Each row below holds a small network's activations on one input, seen along a few directions.
In each table, some parts of the input vary, and every possible input appears once, in random order.
Descriptions start from the smaller parts, as in this example, which fits no table here: one of 8 places around a ring, together with either a single point or (one of 2 separate values, together with one of 4 places along a line) or one of 9 places along a line.
Shared parts are said once, and a part with two or three values counts as separate values.
In the rows, zero is written as 128.

Other details of the inputs shift rows strongly along two fixed directions, in all tables alike. That doesn't count.

Table:
R1: [ 97 162  83  92 143  96 188  76 150 102 162 120 195]
R2: [ 96 190 106 188 220 199 129 189 197 163 154 142 108]
R3: [158  71 147  89  53  91 155  99  94 108  99 110 120]
R4: [157  85 154  84  64  83 131 118  90  79  92 112 123]
R5: [ 98 186  92 127 174  89 133  91 109 101 186 160 204]
R6: [ 90 160  90 119 172 106 142  94  98  89 199 179 199]
R7: [150  88 167 162 120 208  85 172 146 190  80 118  29]
R8: [105 165 103 132 182 113 158  51 114 123 159 143 206]
R9: [159  65 153 111  60  82 154  97 109  94 103 117 116]
R10: [ 87 159 103 181 220 208 137 190 188 150 166 165 108]
R11: [158  84 143  73  57  93 144 112  83 100  95 107 126]
R12: [177  87 156 152  94  81 101  90  75 126  96 100 143]
R13: [161 124 167 130  95 179  81 196 177 189  78  94  36]
R14: [ 93 148  95  87 161 111 176  82 122 105 179 172 205]
R15: [161  90 153 113  56  71 137  88 125 102 100  85 128]
R16: [163 105 161 150  81  76  87 110  61 124 101 113 150]
R17: [153  76 159 145  79  92  93 115  53 114 113 133 147]
R18: [ 85 200  91 121 187 183 142 187 224 130 136 120  99]
R19: [ 68 182  96 145 206 199 122 178 167 165 181 173 105]
R20: [ 86 183  99 119 177  90 138  85 105 121 183 161 207]
R21: [153 126 145 114  88 177  98 202 181 167  70  75  31]
R22: [160  80 154 183 127 191  82 193 148 175  85 117  33]
Description of these inputs: one of 2 separate values, together with either a single point or one of 4 places along a line or one of 6 places along a line.
List by row number the other rows that have the choice among 2 separate values in common with R18.
> R1, R2, R5, R8, R12, R13, R15, R16, R20, R21
Which other rows does R19 become when the place on the line of 6 takes its other values? List them by row number.
> R6, R7, R10, R17, R22

Table:
R23: [151  89 135  74  79  87 141  83  78  96 110 120 157]
R24: [147  72 160 104  78  82 144  55  77 121 108 119 162]
R25: [175  74 171 186  96 172  80 172 117 176  70 101  32]
R26: [162  89 147  98  76  75 133  66  72 115  92 104 171]
R27: [158  78 171 159  87 161  89 195 133 149  97 130  47]
R28: [139 112 146  98  74  54 109 100  65  94 126 123 164]
R29: [141 116 149  83  73  71 107  93  57 110 132 124 164]
R30: [ 76 143  81  90 177 137 190  84 148 106 190 173 180]
R31: [ 92 186  92 123 173 188 161 183 215 143 147 138  74]
R32: [ 96 173  81 128 184  98 183  83 162  87 169 121 213]
R33: [177  95 183 165 100 159  56 180 121 166  67  99  49]
R34: [ 84 144  72 136 188 131 179 110 121 100 188 175 188]
R35: [177  78 187 186  92 160  67 174 131 168  80 110  35]
R36: [105 188  97 148 184 183 153 170 222 170 140 118  94]
R37: [148 100 137  99  68  61 146  94 101  62 106 104 161]
R38: [ 96 202 107 151 190 198 104 172 181 185 149 138 102]
R39: [ 92 173 105 146 200 197 126 207 175 144 149 158  99]
R40: [ 88 191  83 131 186  91 138  83 129 113 184 150 213]
Describe the family of inputs behind these rows.
> one of 2 separate values, together with either one of 4 places along a line or one of 5 places along a line
The inputs of R25 and R34 match in every part but the choice among 2 separate values. If R33 is changed in the same way as R25 into R34, which row does it become?
> R39
Which other rows does R38 become when the choice among 2 separate values takes its other values? List them by row number.
> R29
